These are the activations of a small neural network, seen along a few directions. Each row is one input.
In each table, some parts of the input vary, and every possible input appears once, in random order.
Descriptions start from the smaller parts, as in this example, which fits no table here: one of 2 separate values, together with either a single point or one of 11 places around a ring or (one of 6 places along a line, together with one of 8 places around a ring).
Shared parts are said once, and a part with two or three values counts as separate values.

Other details of the inputs vary at random and push rows far along three fixed directions, the same in every table; ignore that.

Rows:
x1: [-56   4  47  -8  -8  40  27  55   7   0 -55]
x2: [-84   4  49  13  12  28   9  43  23 -36 -42]
x3: [ 28 -30 -39 -10  72  11  57   3   1 -27  -9]
x4: [ 47  11 -19  13 -75 -19 -53 -47  -1  51  29]
x5: [ -9   6  19 -10 -19   1 -33 -41 -70   1  40]
x6: [ 66   9 -34 -11  11 -37   2   8  42  24  31]
x7: [ 27 -30 -35  -7  67   7  50   5  -2 -26 -18]
x8: [  3  26  17  13 -68  -1  -1  45  58  48 -61]
x9: [ -7  23  29   9 -59   2 -21  54  73  46 -28]
x10: [-30   5   4  11 -12   1 -14 -56 -61 -39  10]
x11: [-80   1  56   4   9  34   1  48  11 -21 -32]
x12: [ 47  30 -12   8 -71 -36 -50 -45  -8  46  39]
x13: [ -4  28   7  31 -56 -14 -20  22  89  22 -35]
x14: [ 65   2 -43  -7   3 -30  11   9  40  23  18]
x15: [-74  11  63  -9 -12  34  12  73   7  -7 -43]
x16: [-81  15  62   6  24  14  -2  44  27 -32 -24]
x17: [-13   7   5  -7 -36   2  -8 -33 -76  -6  11]
x18: [-11  26  31  21 -41 -10 -44  32  88  41 -11]
x19: [-81  -2  53   5   8  37   4  50  11 -22 -37]
x20: [-16   5  22  -8 -20   5 -28 -36 -70  -1  32]
x21: [ 33 -40 -23 -32  63  19  48  26 -19   0 -11]
x22: [ 62  -4 -51  -3   3 -15  32   3  34  25 -11]
x23: [-40  -8  21   7  -1  17 -25 -36 -54 -21  15]
x24: [ 55 -28 -46   6  17   8  12  -2  49  31  -6]
x25: [ 52 -16 -39   9  23 -23  -8  -9  59  16  25]
x26: [ 63  -4 -42   4  16 -31  -1  -8  55  13  24]
x27: [-15   8   8  -6 -36   1 -12 -34 -77  -5  16]
x28: [-10   5  -2  -2 -39  11   3 -45 -75   2  -9]
x29: [ 35   8 -17  25 -56 -22 -66 -61  16  41  34]
x30: [ -7  29  35   9 -58  -4 -29  52  73  48 -20]
x31: [ 18 -20 -19 -23  84  -8  36  15   0 -35  25]
x32: [ 18 -18  -9 -38  59   2  47  46 -20 -10  16]
x33: [ 46  22 -36  28 -83 -25 -30 -60  -1  38 -18]
x34: [-29  21  13  -1 -25  -7 -15 -41 -71 -25  14]
x35: [-16  11  21  31 -50  17 -19  35  85  39 -64]
x36: [-19 -15 -16  22  -3  20  -7 -78 -60 -27  -1]
x37: [ 13 -32 -18 -16  90  -2  27   9   5 -31  29]
x38: [ 56 -19 -32   1  20 -15 -12   0  51  30  29]
x39: [ 17 -16 -21 -30  63  -3  52  38  -8 -24   6]
x40: [-22   6   1  11 -13  -4 -20 -66 -64 -35  20]
x41: [-20 -15 -11  25  -8  16 -13 -75 -63 -27 -11]
x42: [-41  -6  11  14   3   7 -22 -56 -55 -38  15]
x43: [ 12 -10  -9 -34  74  -7  46  39 -11 -28  18]
x44: [-81  29  65   3  12  10   4  45  17 -38 -28]
x45: [ 72   1 -32 -18   3 -29   3  15  29  39  35]
x46: [ 10 -40 -25 -13  86   6  35  11   4 -34  17]
x47: [ 23 -16  -9 -39  60  -2  41  41 -18  -8  23]
x48: [-24  13   2   1 -32  -2  -6 -40 -69 -23   2]
Each input here is: one of 6 places around a ring, together with either one of 2 separate values or one of 6 places along a line.
The inputs of x12 and x16 match in every part but the place on the ring of 6. If x28 is changed in the same way as x12 into x16, which row does it become?
> x36
The inputs of x34 and x38 match in every part but the place on the ring of 6. If x33 is changed in the same way as x34 into x38, which row does it become?
> x35
Which other rows does x9 become when the place on the ring of 6 takes its other values? List them by row number.
> x10, x11, x27, x39, x46
Start at x15 and move only the place on the line of 6, one step at a time. The first step leads to x9. Which rows follow, in order?
> x4, x30, x20, x5
Which other rows does x24 become when the choice among 2 separate values takes its other values? List them by row number.
> x35
